Each row below holds a small network's activations on one input, seen along a few directions.
Each table varies a few parts of the input and shows all the possible inputs, shuffled.
Descriptions start from the smaller parts, as in this example, which fits no table here: line(6) and (point or ring(9) or (values(2) and ring(5))).
Shared parts are said once, and a part with two or three values counts as separate values.
(in the rows, 128 means zero)

Other details of the inputs shift rows strongly along three fixed directions, in all tables alike. That doesn't count.
These rows show it; all are for the same input, with only those details redrawn:
[165 106 130 193 119  79 116 157 162  97 167 155]
[197 146 104 143 175 141 128 146 143 107 113 137]
[ 83 109 148 105 128 106 130  84 108 107 155 106]
[ 84 131 129 117 147 116 100 155 174 120 157 141]
[164 105 131 193 118  78 116 156 161  96 167 154]
[116 172 103  67 203 177 112 144 155 131 104 123]
[ 85 132 128 117 148 117  99 157 175 120 157 141]
[ 84 133 128 115 149 118  99 156 175 121 156 141]

A family of inputs:
r1: [ 80 133 135 127 126 116 105 173 155 172 130 150]
r2: [ 72 110 124 127 109 122 130  79  95 142 149 113]
r3: [190 153 109 153 149 145 128 163 118 151  88 143]
r4: [103 156 103  91 186 192 118 155 141 176  74 127]
r5: [196 126 119 132 149 128 159  70  82  99 107  92]
r6: [183 118 110 146 148 140 155  63  69 101  94 118]
r7: [193 138 120 146 167 144 129 160 144 115  87 122]
r8: [186 103 146 164  58 117 132 160 163 124 177 185]
r9: [195 132 127 124 120 128 172 106  55 120  93  97]
r10: [ 93 115 135 119  98 179  97 140 180 160 156 171]
r11: [172  86 141 189  74 133 110 133 180 113 152 185]
r12: [ 69 121 126 143 124 136 101 167 156 158 129 143]
r13: [149  91 132 213 100  91 114 161 156 111 126 157]
r14: [ 69 102 143 132 102 127 126  96  90 144 127 102]
r15: [ 81 149 113 124 113 120  91 164 155 160 142 141]
r16: [164 107 130 191 120  80 116 157 162  97 166 154]
r17: [110 159 124  68 153 172 137  90  65 161  77  88]
r18: [ 81 121 167 104 108 104 152 109 103 118 138  96]
r19: [198 167 107 137 164 136 148 157 137 110 121 141]
r20: [102 154 106  84 192 186 114 149 156 154  59 128]
r21: [ 80 125 137 112 111 108 129  87  82 144 156 127]
r22: [119 189  85  54 176 172 130 160 141 155 107 130]
r23: [185 144  83 166 143 158 121 147 128 140  96 132]
r24: [ 81  95 167 108 124 103 137  97 113 123 127  94]
r25: [ 84 110 144 108 110 106 123  88 114 111 139  86]
r26: [194 139 141 130 131 128 175  99  71 104  94  85]
r27: [183 136 103 164 153 153 120 151 139 121  71 133]
r28: [197 138 114 119 134 125 177  91  53 113 118 117]
r29: [117 173 119  50 167 161 163  80  90 126 106  83]
r30: [ 72 129 109 133 123 128  89 152 175 132 124 137]
r31: [ 85 124 133  95  88 102 141 106  91 130 147 101]
r32: [105 114 177  82  79 145 148  80 126 119 166 125]
r33: [218 131 130 125 138 184 126 132 167 116 114 151]
r34: [ 83 127 141 123 134 120  95 171 177 127 132 121]
r35: [ 82 116 170 102 113  99 157 107 107 126 136  98]
r36: [100 108 163  95  73 151 127  73 106 152 158 141]
r37: [151  82 132 202  87  87 146  82  74 113 162 136]
r38: [151  80 130 197  84  76 144  72  95  95 145 127]
r39: [194 163  88 151 151 139 127 146 124 148 111 149]
r40: [ 83 137 134 110 115 114 119 188 153 147 140 142]
r41: [ 84 131 147 101  99 102 144  99 107 114 148  89]
r42: [ 84 131 136 108 120 109 125 186 157 155 137 144]
What do these inputs look like to the network?
> ring(6) and (point or line(6))
The inputs of r25 and r30 match in every part but the ring(6) part. If r16 is changed in the same way as r25 into r30, which row does it become?
> r6
Which other rows does r26 become when the ring(6) part takes its other values? List them by row number.
> r9, r14, r17, r27, r34
Which other rows agree with r3 in the ring(6) part? List them by row number.
> r1, r15, r17, r21, r36, r39

A family of inputs:
r43: [ 94 106 149 146 102  78 124 114 126 108 176 120]
r44: [ 82 141 121 116 148 139 110 146 138 157 119 136]
r45: [101 142 122  82 136 177 136  91 107 145 107 110]
r46: [198 141 123 119 149 175 138 109 109 132  93 125]
r47: [101 151 127  75 161 152 141  99 111 118 113  94]
r48: [ 91 128 144 111 118 143 100 143 165 147 144 144]
r49: [ 98 140 135  95 150 144 116 138 156 139 140 139]
r50: [ 91 149 118  95 148 128 117 143 158 117 130 124]
r51: [106 137 134  69 156 164 144  96 113 128 115 110]
r52: [ 71 129 126 128 131 129 112 155 149 148 128 140]
r53: [181 159  92 141 173 135 115 174 149 131  88 133]
r54: [185 102 152 188  62  86 135 157 142 119 166 160]
r55: [158 139 115 173 144 113 117 187 168 127 115 139]
r56: [185 149 109 132 171 144 141 124  97 128  82 103]
r57: [ 86 142 118 106 152 125 105 153 142 139 120 116]
r58: [ 73  85 146 169  75  67 122 125 124 124 159 140]
r59: [185  98 135 185 105  88 132 141 138 103 160 157]
r60: [ 95  84 151 135  68 106 147  57  76 117 154 107]
r61: [100 128 146  80 141 148 147  88 110 125 124 110]
r62: [103 144 121  82 140 174 129  89 102 150 113 112]
r63: [ 78 137 131 122 141 113 104 156 153 143 133 121]
r64: [198 116 116 158 108 128 148  82  83 119 116 127]
r65: [184 145 107 137 157 138 119 167 167 123 121 163]
r66: [ 94  93 168 129  89  80 161  48  69  94 159  83]
r67: [154  90 138 225  84  70 131 154 136 119 151 157]
r68: [195  96 140 158 110 108 166  85  86  92 131 122]
r69: [ 97 135 139 100 128 160 112 140 161 143 125 136]
r70: [178 102 121 199  85 100 121 138 134 120 155 157]
r71: [104 113 155 116  96  85 158  92  68 123 137  86]
r72: [ 74 116 148 120 117 116 114 151 174 128 165 149]
r73: [ 95 101 154 131 107  94 149  79  78 115 128  84]
r74: [ 82 118 148 120 104 136 104 149 172 138 149 146]
r75: [ 83 137 113 111 146 137 107 149 135 151 120 136]
r76: [176 148 102 158 136 159 119 168 168 140 114 158]
r77: [ 79  81 154 175  54  77 111 116 135 131 195 146]
r78: [ 97 144 124  84 163 145 129 107  97 140 101  88]
r79: [108 134 138  73 138 178 133  95 113 138 105 108]
r80: [ 95 130 123  87 119 155 135  83 104 136 115 113]
r81: [ 68 124 123 131 122 107 100 155 150 148 139 148]
r82: [210 123 140 136 115 116 176 103  82 108 130 124]
r83: [193 109 133 176 120 106 138 135 132 109 149 151]
r84: [ 93 141 122  90 157 157 132 101  90 152  99 108]
r85: [169 126 120 158 119 141 109 177 178 125 127 162]
r86: [198 119 143 150 101  86 179  85  62  92 140 100]
r87: [178 134 120 156 131 148 106 172 171 136 128 162]
r88: [197 121 122 155 130 110 161  96  88  86 119 106]
r89: [ 82 118 141 115 101 129 102 148 174 134 145 149]
r90: [ 78 128 131 130 108 130 100 144 163 152 157 149]
r91: [188 167  99 137 177 147 122 168 157 119 111 137]
r92: [174 150  90 149 165 154 124 175 144 137  86 148]
r93: [ 85 142 123 106 139 111 105 147 161 121 149 131]
r94: [ 74 129 123 127 135 126 105 154 143 154 135 141]
r95: [ 69 118 131 134  97 127 103 149 169 144 161 149]
r96: [193 148 106 131 152 170 111 164 158 135 102 153]
r97: [ 75 132 128 122 137 117 110 160 155 136 129 119]
r98: [104 154 128  75 165 148 135  96 107 125 118  95]
r99: [100 124 148  76 141 144 145  72  92 127 131 105]
r100: [198 166  95 108 186 161 141 123 109 111  90 110]
r101: [182 143 107 124 160 138 151 110  90 115  72  97]
r102: [ 88  84 160 148  77  72 129 116 142 106 180 144]
r103: [173 156 103 150 142 132 130 193 145 148 110 157]
r104: [ 90 138 120  90 154 160 138 104  94 146  95 106]
r105: [197  93 146 156  89 112 154  64  71 106 123 118]
r106: [195 154 111 110 129 165 161 107  85 138 100 119]
r107: [ 82 139 128 112 139 121 114 151 163 120 149 126]
r108: [164 139 104 164 148 118 115 188 163 122 109 138]
What do these inputs look like to the network?
> ring(6) and (point or (values(2) and line(5)))
The inputs of r50 and r102 match in every part but the ring(6) part. If r66 is changed in the same way as r50 into r102, which row does it become?
> r61
The inputs of r54 and r86 match in every part but the ring(6) part. If r79 is changed in the same way as r54 into r86, which row does it become?
> r107
Which other rows agree with r53 in the ring(6) part? List them by row number.
> r55, r56, r57, r63, r71, r73, r78, r97, r101, r108
Which other rows does r43 become when the line(5) part takes its other values? List them by row number.
> r91, r93, r98, r100
Which other rows does r90 become when the values(2) part takes its other values? List them by row number.
> r76
